A small network was trained on made-up records. Each row is its average activation on records with the value named, seen along a few directions.
Related values have similar rows: they may be neighbours, one step apart, or belong to one group.
(in the rows, 500 means zero)
Strong random noise was added to every row along 14 fixed directions; ignore it. To show where, here is one row again and again, with new noise each time:
[611 956 557 599 603 353 442 691 385 490 550 578 347 470 454 423 348 570
 582 607 392 514 461 445]
[354 547 500 439 629 451 489 522 586 448 725 681 508 373 605 306 720 594
 561 575 485 632 243 608]
[452 595 618 424 414 377 691 442 517 649 456 498 541 427 430 458 328 435
 583 515 451 617 450 374]
[321 595 410 486 563 551 501 377 514 510 700 406 601 588 601 491 741 595
 461 383 513 524 686 496]
[875 491 442 672 617 654 303 735 266 527 528 624 336 723 694 438 350 604
 400 419 454 815 665 373]
[345 640 794 401 528 656 649 435 422 455 484 227 457 335 627 303 685 836
 372 610 407 578 360 578]
[595 426 408 603 633 412 501 606 547 439 431 590 495 697 519 648 576 413
 396 358 392 483 694 413]
[551 422 485 441 573 580 366 480 444 386 355 416 527 499 515 372 512 649
 431 540 395 332 576 578]
[343 361 520 484 409 358 495 546 480 520 318 507 455 523 611 292 478 304
 486 573 410 690 596 707]
[392 405 585 347 380 828 506 361 547 511 765 475 535 348 573 703 572 464
 451 382 665 421 492 756]
[412 289 322 613 529 425 579 461 540 508 447 402 559 446 376 759 349 525
 378 515 591 162 516 504]
[476 745 620 290 425 626 368 373 479 432 575 639 534 441 521 324 572 451
 700 467 435 452 560 762]
[545 665 797 223 584 390 461 494 698 555 552 519 413 313 398 566 614 433
 556 521 365 415 444 563]
[457 697 467 537 423 458 575 209 540 640 570 600 322 430 553 336 571 594
 620 441 430 426 566 643]
[111 265 366 417 440 403 538 465 619 607 632 439 526 395 706 344 591 345
 355 547 554 661 554 719]
[399 545 674 699 435 310 538 517 233 509 122 161 529 756 364 666 453 476
 564 573 499 540 799 557]


Values of M:
m8: [356 594 594 257 795 488 424 548 527 349 494 369 846 558 447 446 783 693
 452 613 531 391 514 418]
m9: [615 204 324 553 446 438 708 399 670 786 568 719 438 482 557 607 266 450
 383 361 653 529 484 359]
m1: [920 318 376 552 448 554 278 440 576 497 401 684 388 591 385 456 398 466
 630 335 409 466 518 338]
m18: [371 643 260 556 582 497 401 461 556 500 883 603 564 497 538 547 638 533
 577 427 601 457 494 498]
m16: [634 380 573 427 319 854 624 323 352 404 418 621 804 638 445 582 392 492
 667 393 671 576 442 445]
m4: [547 498 498 335 643 487 287 299 644 463 698 402 717 494 328 447 879 759
 715 539 537 437 329 149]
m11: [389 399 349 453 542 591 609 693 568 340 503 543 579 350 591 438 421 549
 226 557 534 380 303 493]
m17: [654 306 417 657 395 571 455 439 566 480 443 590 201 469 542 502 608 477
 441 394 452 460 494 615]
m13: [549 471 588 492 675 361 439 552 749 427 537 531 370 525 493 708 804 433
 402 442 424 385 513 600]
m5: [341 516 576 256 287 679 618 380 456 355 356 515 714 481 662  69 483 353
 558 488 329 678 487 618]
m12: [446 665 537 600 432 538 509 669 359 434 543 520 522 560 528 500 418 401
 581 501 591 702 462 547]
m6: [571 416 272 693 619 148 491 584 702 626 511 576 267 586 442 754 546 254
 443 410 425 395 632 394]
m19: [765 591 668 308 731 388 372 395 549 707 512 541 522 550 373 584 488 645
 602 501 510 380 561 391]
m7: [450 540 514 343 669 733 377 659 506 202 556 477 713 558 535 589 763 511
 368 427 494 388 547 521]
m2: [603 480 368 603 347 499 329 548 499 386 389 405 483 700 410 556 513 285
 493 349 427 460 750 373]
m15: [525 515 480 279 629 420 411 523 644 709 721 408 589 337 417 628 410 586
 442 596 629 353 476 244]
m10: [479 407 609 516 391 668 462 321 487 481 450 234 506 547 465 511 780 574
 588 499 508 508 494 516]
m14: [688 391 514  81 768 306 261 384 598 770 430 432 708 493 412 392 412 660
 493 637 472 360 695 241]
m3: [701 537 537 498 522 708 397 521 538 527 810 690 316 438 498 634 600 539
 625 440 627 604 311 475]
The values of M form a line.
What is the length, in steps, of the shortest route from m4 to m19? -> 17
List every value one step from m12, in the order listed. -> m1, m18
List every value one step from m10, in the order listed. -> m16, m14
List every value one step from m3, in the order listed. -> m8, m7

Values of V:
v1: [354 487 463 447 483 405 656 582 512 620 607 391 607 331 489 527 269 509
 389 687 669 550 329 342]
v3: [525 522 585 516 373 668 550 136 424 448 448 555 548 523 404 434 625 739
 765 401 583 385 406 618]
v6: [544 378 495 469 455 461 516 343 520 448 271 595 648 685 455 433 588 423
 627 442 472 459 598 546]
v5: [390 435 266 742 367 531 552 578 489 278 469 464 574 658 490 426 674 368
 529 347 395 695 477 296]
v4: [573 595 440 571 429 465 493 411 400 603 397 385 447 433 347 481 292 602
 631 573 513 337 476 362]
v2: [482 768 531 488 421 503 568 377 525 543 529 364 501 385 403 363 431 616
 580 507 448 383 427 391]
v8: [389 702 439 415 495 432 539 559 455 470 474 554 669 549 530 383 338 402
 450 461 408 492 693 421]
v9: [537 420 659 472 463 402 672 450 662 565 531 684 466 426 427 738 516 343
 580 425 471 496 342 539]
v7: [444 207 617 414 428 639 402 579 465 493 593 374 589 482 450 690 557 317
 582 510 664 721 372 566]
v11: [563 709 703 346 805 253 513 602 692 564 615 568 388 324 390 599 674 692
 474 673 444 364 290 381]
v10: [389 626 237 507 563 566 601 669 496 487 757 599 671 461 608 501 206 421
 341 484 531 531 500 365]
The values of V form a ring.
Going along V from v3 by way of its neighbour v2, in what order are v6, v5, v4, v7 met? -> v6, v4, v7, v5
List every value one step from v9, in the order listed. -> v8, v10
